A small network was shown many inputs. Here are its activations along a few directions, one row for each input.
In each table, some parts of the input vary, and every possible input appears once, in random order.
Descriptions start from the smaller parts, as in this example, which fits no table here: ring(5) and (point or line(11) or (values(2) and line(6))).
Shared parts are said once, and a part with two or three values counts as separate values.
In the rows, zero is written as 128.

Other details of the inputs shift rows strongly along three fixed directions, in all tables alike. That doesn't count.

Table:
row 1: [128  24 102 160 127 158  99 139 147 162 121]
row 2: [127 197 121 127 116 105 125 152 140 129 110]
row 3: [140 102 160 110  66  93  68  96 103 153 141]
row 4: [110 105 123 103  78  90  41 147 138 159 127]
row 5: [134 117 135 147 148 160 173 119 126 108 168]
row 6: [137 147 102 123 140 127 159 177 147 118 127]
row 7: [133 124 145 105 105 125 123  96 115 125 117]
row 8: [105  59 122 151  97 121  75 105 140 187 116]
row 9: [149 102 149 153 152 173 172 104 137  99 154]
row 10: [141 151 138 108 132 124 148 164 133 123 127]
row 11: [129 173 101 114 133 119 139 143 150 132 125]
row 12: [ 95 141  73 109 111  70  48 185 156 172 104]
row 13: [136 155 151 117 132 131 146 143 121 114 145]
row 14: [132 161 123 117 135 129 139 124 149 127 128]
row 15: [121  85  99 131 130 104  88 152 144 178 102]
row 16: [ 81  27 109 158 133 159 107 131 144 161 106]
row 17: [169 170 191 107 101  99 116  71 100 126 125]
row 18: [112 186 108  99 126 113 119 157 134  99 112]
row 19: [125  98 142 152 166 155 175 103  98 109 142]
row 20: [120 125 138 142 131 147 155 150 144 122 136]
row 21: [103 166 100 111 151 137 150 162 139 103 124]
row 22: [122 102 107 142 156 150 168 117 132 107 130]
row 23: [154 125 207 158 113 142 146  32 102 117 146]
row 24: [131  57 149 158 132 130 106  76 111 162 140]
row 25: [150 146 158 107  98 112 110  84 122 144 124]
row 26: [109 128 125 134 157 147 137 136 118 107 128]
row 27: [128 102 103 163 178 161 174 123 152 128 139]
row 28: [129 171 116 101 128 125 138 151 130 108 101]
row 29: [138 159 121 123 143 133 136 142 145 131 112]
row 30: [147 181 174 112 108 113 128  68 113 113 151]
row 31: [115 154 138 132 132 138 152 133 125 103 112]
row 32: [126  50 126 141  98 120  59 129 125 164 126]
row 33: [129 146 140 110 104  94  66 124 126 153 111]
row 34: [133 183 123  82  83  91 114 112 119 112 118]
row 35: [104 143  87 127 154 128 150 160 137 106 125]
row 36: [100 126 118 125 153 142 138 143 122 118 130]
row 37: [118 122 113 153 183 160 168 147 129 143 140]
row 38: [142 159 130 132 126 132 141 136 129  99 150]
row 39: [126 119 124 121 146 137 160 134 110 127 118]
row 40: [ 87 110  83 130 151 125  85 181 161 169 116]
row 41: [123 182 110 124 138 110 112 156 131 130 126]
row 42: [136 175 107 102 111 113 138 162 147 115 134]
row 43: [156 140 140 129 133 132 150 145 119 116 132]
row 44: [ 93  67 107 169 159 163 129 148 162 167 117]
row 45: [122 123 118 150 160 155 157 114 133 132 151]
row 46: [128 159 105 123 163 130 159 171 138 145 117]
row 47: [137  62 167 119  92 116  76  69  99 147 107]
row 48: [115  57  85 160 162 150 128 146 157 168 114]
row 49: [125 116 150 123 123 131 136  95  91 126 136]
row 50: [144  98 148 151 166 167 182 101  98 109 128]
row 51: [130  92 132 166 160 165 150 133 122 115 158]
row 52: [128  87  97 141 126 131  90 136 148 169 104]
row 53: [128 171 118 130 112 117 133 175 143 116 120]
row 54: [124 116 135 152 132 149 166 139 134 124 145]
row 55: [134 168 132  93  97 105 107 111 127 104 110]
row 56: [111 105 115 106  75  84  22 158 143 158 116]
row 57: [140 190 159 104  73  89 103 136 131 112 120]
row 58: [103 157  90 116 147 134 151 161 132 111 127]
row 59: [118  97 117 110  73  95  33 139 149 151 119]
row 60: [135 130 138 128 156 138 149 133 132 144 122]
row 61: [140 175 180  93 100 107 128  82  85 105 133]
row 62: [128  66 108 133 125 116 104 163 142 158 117]
row 63: [116 129 126 148 133 144 153 128 120 111 115]
row 64: [125 184 143 101  78  77 116 115 111 111 110]
row 65: [133 135 177 132  98 128 155  61  90 110 138]
row 66: [153  45 165 134  77 130  95  59 109 155 146]
row 67: [115  42 103 161 150 161  99 114 164 162 118]
row 68: [133  54 147 124  84 127  93  58 102 153 123]
row 69: [135  89 124 148 168 165 181 155 130 132 142]
row 70: [145 111 149 138 140 162 170 104 136 105 156]
row 71: [119 117 111 151 167 144 161 164 135 113 155]
row 72: [130 113 122 147 144 140 154 133 135 110 156]
row 73: [125 103 146 153 171 164 155 111 123 141 144]
row 74: [130 184 101 100 113 109 126 145 132 103 108]
row 75: [122 162 116 112 127 126 131 165 148 113 141]
row 76: [110 173 100 121 149 126 138 168 121 104 121]
row 77: [121 172 111 122 140 122 115 148 149 124 123]
row 78: [135 167 148  79  96  92 110 124 107 125 105]
row 79: [139 158 136 110 137 112 163 129 105 107 117]
row 80: [139 154 124 110 133 120 129 183 142 123 113]
row 81: [139 111 108 153 156 166 166 146 148 109 142]
row 82: [121 140 117 105  81  93  69 113 117 125 113]
row 83: [133 175 122 127 143 119 128 149 125 132 123]
row 84: [148 127 189 150 139 145 137  50  98 115 160]
row 85: [109 133 114 131 149 124 142 138 115 111 132]
row 86: [134 122 170 119 110 123 109  81  92 117 126]
row 87: [135 164 142 132 112 111 155 142 131 108 137]
row 88: [113 124 114 155 179 157 162 138 129 136 150]
row 89: [102  96  74 137 121 114  57 159 161 170 108]
row 90: [137 145 133 125 130 114 140 151 122 117 142]
row 91: [156 118 184 147 115 124 136  24  98 116 165]
row 92: [116 109  72 122 123 113 107 187 171 139 118]
row 93: [108  63  85 130 125 126 102 143 139 154  99]
row 94: [143 165 154 105 101 103 101 139 119 117 131]
row 95: [134  64 130 138 108 141 103  85 112 140 113]
row 96: [143 117 171 136 122 137 137  69  80 109 138]
row 97: [115 138 113 159 158 135 164 148 147 133 124]
row 98: [150 124 136 157 154 159 164  88 130 116 143]
row 99: [153 157 139 134 152 131 155 128 120 129 122]
row 100: [119 168 109 119 140 124 145 180 133 117 147]
row 101: [169 119 184 131 111 146 148  73 109 106 148]
row 102: [132 163 139  82  78  96  98  97 122 116 115]
row 103: [146 176 130 117 134 127 159 121 127 129 131]
row 104: [107 144 115 118 137 126 135 139 112 118 133]
row 105: [135 154 118 104 119 125 133 168 148 125 123]
Each input here is: values(3) and ring(5) and (point or ring(6)).
Q: Changing only the ring(5) part turns row 52 into row 29. The same change can be made to row 83. Which row results?
A: row 33
Q: Changing only the ring(5) part turns row 53 into row 54. The same change can be made to row 50. Which row results?
A: row 39
Q: Changing only the ring(5) part turns row 7 into row 93. The same change can be made to row 40. Which row results?
A: row 12
Q: Which other rows does row 43 become when the values(3) part takes its other values? List them by row number.
A: row 50, row 99
Q: List by row number the other rows that have the ring(5) part and the values(3) part in common with row 37.
A: row 8, row 11, row 45, row 46, row 88, row 103
Q: List by row number the other rows that have the ring(5) part and the values(3) part in common with row 6.
A: row 62, row 71, row 72, row 87, row 90, row 92
Q: Start at row 19 and move only the ring(5) part, one step at a time. The first step leads to row 49. Which rows follow, in order?
A: row 61, row 86, row 96

Table:
row 106: [152 175 173 141 154 154 177  75 115  92 163]
row 107: [142 106 167 107  85 100  90  66  75 134 119]
row 108: [114  54  88 130 130 128  69 169 170 186  92]
row 109: [ 75  33  83 161 160 177 128 191 157 143 110]
row 110: [100 138 104  99  98  82  61 117 117 151 106]
row 111: [101 130 111  99  95  80  59 126 111 139 109]
row 112: [120 192 121 126 149 139 170 145 136 110 112]
row 113: [120 182  94 104 173 123 177 178 127 118 101]
row 114: [126 144 100 113  95  83  63 164 156 179 116]
row 115: [149 104 185 109  70 113  81  78 104 123 147]
row 116: [179 175 192 118  90 100 134  90  96 117 154]
row 117: [106 188 104  73 108  86 111 183 112 110 110]
row 118: [ 99  63  82 154 127 120  64 162 169 190 128]
row 119: [123 106  70 147 179 176 176 183 172 112 134]
row 120: [162 110 183 117  78 112  81  73 103 135 130]
row 121: [142 206 130  94 106  98 102 138 138 131 116]
row 122: [119  36 141 147 123 139  95  47  96 165 126]
row 123: [139  94 165 177 182 190 182  85 119  97 169]
row 124: [118 176  71 103 155 126 177 173 132  93 120]
row 125: [130  43  90 143  98 119  79 138 161 170 137]
row 126: [141 109 117 159 183 158 184 165 153 145 139]
row 127: [127 181 111 121 149 128 166 213 146 111 149]
row 128: [156 174 191 111  85 112 136  77  90  98 122]
row 129: [143  88 168 168 173 186 209  78 116 111 131]
row 130: [120 181  83 116 139 136 178 177 155  89 113]
row 131: [139 200 135 110 100  80 102 153 134 123 143]
row 132: [136 168 178 146 142 150 184  80 102  75 148]
row 133: [107  28 147 192 159 191 148  58 124 137 141]
Q: Changing only one part turns row 112 into row 122. The same change can be made to row 133. Which row results?
A: row 110
Q: What is each input in this table made of?
A: line(4) and (point or ring(6))
Q: List by row number the other rows that have the line(4) part in common with row 106.
A: row 108, row 115, row 119, row 120, row 121, row 123
